These are the activations of a small neural network, seen along a few directions. Each row is one input.
Each table varies a few parts of the input and shows all the possible inputs, shuffled.
A made-up example of a description, with smaller parts first: line(6) and (point or line(11) or (values(3) and ring(8))).
Shared parts are said once, and a part with two or three values counts as separate values.
In the rows, zero is written as 128.

Other details of the inputs shift rows strongly along two fixed directions, in all tables alike. That doesn't count.

A family of inputs:
x1: [101 117 127 135 124 118 141 120 135 149 101 134 157]
x2: [133 170 159 121 130 156 123 143 126 125 149 112 179]
x3: [124 130 153 142 132 146 142  76 172 171 122 172 128]
x4: [155 175 153 126 143 154 109 148 117 113 155  95 171]
x5: [149  99  98 131 133  90 118 128  98 116 123 100  69]
x6: [145 139 128 137 150 128 126 129 123 117 119  98 145]
x7: [138 114 126 131 137 144 126 100 141 150 141 158 102]
x8: [130 134 115 112 117 117 117 167 123 133 129  95 124]
x9: [137 157 153 153 143 163 131 108 148 147 138 119 164]
x10: [124 116 121 117 142 144 125 149 104 106 143 148 122]
x11: [ 97 104 123 138  99 117 131 104 135 161 111 173 112]
x12: [114  91 110 131 110  93 129 126 115 130 114 139  95]
x13: [108 121 152 134 108 178 140  55 196 198 127 227 138]
x14: [110 143 152 125 114 134 125 128 140 152 134 133 174]
x15: [115 106 130 123 137 110 144 128 129 117 112 143 125]
x16: [ 98  92 103 120  97  67 135 110 122 144 101 123 102]
x17: [149 181 146 141 134 158 109 137 115  98 163  99 153]
x18: [115 127 137 144 102 146 131  79 165 169 124 181 124]
x19: [139 157 161 140 148 166 133 110 152 125 139 154 148]
x20: [145 131 111 116 155 128 125 191 105  67 138  89 101]
x21: [119  95 119 117 131 124 130 130 121 122 129 158 110]
x22: [117 120 132 131 125 119 145 110 143 147 100 127 151]
x23: [145 151 128 124 146 191 109 181 124  90 174 131 119]
x24: [122 102 122 119 110  89 130  87 149 194 101 132 115]
x25: [140 157 150 151 125 171 113 109 142 136 151 152 134]
x26: [147 170 144 144 132 156 114 127 120 114 164  99 144]
x27: [130 171 131 136 114 162 113 162 128 108 159 102 136]
x28: [131 149 145 123 120 137 127 118 146 152 131 129 166]
x29: [142  76  94  97 141  89 132 144  93  98 114 123  75]
x30: [101  79 103 125 121  68 147 115 130 152  80 120 120]
x31: [149 117 118 118 155 108 142 143 114  88 120 113 114]
x32: [115 177 154 153 124 196 127 139 172 151 143 136 176]
x33: [120 101 106 104 122  73 127 154  96 128 107  98 127]
x34: [128 165 145 138 114 155 125 111 144 130 148 131 159]
x35: [150 137 122 128 139 126 117 166  83  71 146  94 112]
x36: [127 148 118 127 129 117 119 168  82  80 147  85 139]
x37: [142  88 104 112 138 106 126 112 123 131 116 148  80]
x38: [136 120 131 115 148 117 142 139 116  95 117 121 121]
x39: [110  89 114 116 133  91 147 128 119 125  96 146 110]
x40: [125 122 125 136 129 119 144 106 148 147 103 127 150]
x41: [142 150 123 122 130 116 122 159  88  78 145  78 132]
x42: [115  88  87 124  97  90 121 132 131 148 104 134  56]
Description of these inputs: ring(6) and (point or line(6)).
Q: The inputs of x19 and x25 match in every part but the ring(6) part. If x38 is changed in the same way as x19 into x25, which row does it become?
A: x35
Q: The inputs of x40 and x13 match in every part but the ring(6) part. If x6 is changed in the same way as x40 into x13, which row does it become?
A: x37
Q: A walk changes only the line(6) part. It starts at x33 and steps to x14. List the rest of the walk in order.
A: x2, x28, x4, x24
Q: Which other rows does x30 become when the ring(6) part takes its other values? List them by row number.
A: x12, x14, x15, x16, x21
Q: Which other rows does x41 become when the line(6) part takes its other values? List them by row number.
A: x16, x17, x26, x34, x36
